Each row below holds a small network's activations on one input, seen along a few directions.
Each table varies a few parts of the input and shows all the possible inputs, shuffled.
Descriptions start from the smaller parts, as in this example, which fits no table here: ring(8) and (point or ring(9) or (values(2) and line(6))).
Shared parts are said once, and a part with two or three values counts as separate values.

Other details of the inputs shift rows strongly along two fixed directions, in all tables alike. That doesn't count.

A family of inputs:
x1: [ 10   3 -16  -7  -7 -16 -12  -1 -32 -48  -7 -34   2  22  21]
x2: [ 11   4 -16  -7  -8 -19  -8  -1 -32 -48  -9 -33   4  23  18]
x3: [-13  23  32   3  14  28   0  19 -11   7 -30  42 -46 -39 -29]
x4: [ -1  -4 -10  -1  -5 -18  -7 -10   6  -9  14 -23  16  20   9]
x5: [  8 -29  -7  11   0   6   1 -22  29  40  18  17  25 -16  15]
x6: [-30  41  38   5  10  -2 -21  10 -13 -17 -34  21 -48 -28 -39]
x7: [-37  46  41  -4  13   3 -12  23  -2 -11 -17  14 -50 -13 -48]
x8: [ 14   3 -20  -7 -10 -22  -2   2 -33 -49  -7 -38   8  29  17]
x9: [ 20 -41 -22  12  -8   1  26 -18  42  61  30  10  51   4  15]
x10: [ -2   2  -9  -3  -7 -20   7   0   9  -2  14 -25  19  29  -3]
x11: [ -3  -2 -10  -4  -5 -18  -2  -6   8  -7  18 -26  17  25   4]
x12: [-17  21  34   1  17  34 -15  12 -12   2 -28  43 -52 -47 -19]
x13: [ 24 -45 -25   0  -2  24  20 -14  27  45  31  12  38  -3  33]
x14: [ -9 -16  29  22  15  39   0 -11  41  77  -5  76 -11 -68 -17]
x15: [  5   5 -15 -13  -5 -12 -10   3 -26 -46   1 -37   0  28  18]
x16: [  1  11 -11   0 -10 -38  -7  -4 -17 -38  -3 -38  11  30   1]
x17: [ 29 -44 -24   5  -4  21  29  -9  26  52  21  18  39  -5  26]
x18: [ 11 -25  -6  14  -3   4  16 -14  31  50  13  22  27 -13   2]
x19: [  3   9 -14 -16  -5 -12   1  11 -21 -41   6 -39   1  37  10]
x20: [-23  40  31  -9  13  18  -4  30 -19 -18 -26  17 -52 -15 -34]
Each input here is: values(2) and ring(10).
Q: Changing only the values(2) part turns x15 into x4. The same change can be made to x19. Which row results?
A: x7
Q: Change only the values(2) part in x11. List by row number the other rows that result.
A: x13
Q: Change only the values(2) part in x12. List by row number the other rows that result.
A: x5

A family of inputs:
x21: [  9 -16 -16  12 -11 -27 -14 -26   4  -2   0 -15  30   6  19]
x22: [ 10 -15   1   0   8  29   4  -4   2  20   4  28  -9 -27  10]
x23: [  2  -1   8  13   0   0  21   5  17  34  -2  23   5 -11 -23]
x24: [ 12 -14 -21  11 -15 -33  -1 -18   5  -2   4 -26  36  23  15]
x25: [ -6  -3  12  15   2  10   9   2  25  45  -9  31   2 -21 -17]
x26: [-21  39  42 -10  21  42  -4  34 -25 -14 -30  41 -74 -39 -36]
x27: [ 12 -15 -23  -9  -7   2  13   4   4   4   9 -18  26  26  21]
x28: [ -9  -8  19  17   9  19 -19 -18  16  37 -14  47 -11 -52  -3]
x29: [ 17 -16 -20  10 -14 -34   0 -24  -1 -11   7 -22  33  15  14]
x30: [ -9  31   2 -19   2  -1  -9  27 -40 -56 -19 -30 -29  25  -2]
x31: [-44  43  19 -18   5 -25 -32  10   2 -40  15 -43 -25  36 -24]
x32: [-29   5  24  -3  13  14   0   0  46  43  35  21  -9 -11 -28]
x33: [-22  53  24   2  -1 -39 -14  15 -36 -58 -32 -22 -39  12 -42]
x34: [-14  32  15   0   0 -29 -25  -1 -34 -56 -22 -18 -27   1 -17]
x35: [ 17 -10 -23  -2 -12 -19  27   4   2  -1  13 -26  31  35   4]
x36: [  5 -15  11   8  10  24   0 -10   9  24   0  40 -11 -41   1]
x37: [  6 -13   1  -6   8  40   2   7   2  19   1  23 -10 -19  16]
x38: [ 18 -14 -21  -9  -7   0  28   7   1   3  14 -14  23  24  10]
x39: [ -3  -3   6   5   1  15  13   9  20  36  -5  22   5  -9 -10]
x40: [ 14 -25 -19   1  -4  -4 -14 -21  -2 -10   9 -12  21   2  35]
x41: [ 15 -21 -20  -5  -3   8 -10 -11  -8 -10   9 -14  14   7  37]
x42: [ 21 -15 -23 -12  -4   6  25   8  -9  -5  14 -14  16  22  17]
Q: Changing only one part turns x28 into x34. The same change can be made to x21. Which row results?
A: x29
Q: Describe the family of inputs behind these rows.
A: values(2) and (point or ring(10))
Q: Change only the values(2) part in x40. List by row number the other rows that result.
A: x36
Q: Change only the values(2) part in x30. List by row number the other rows that result.
A: x42
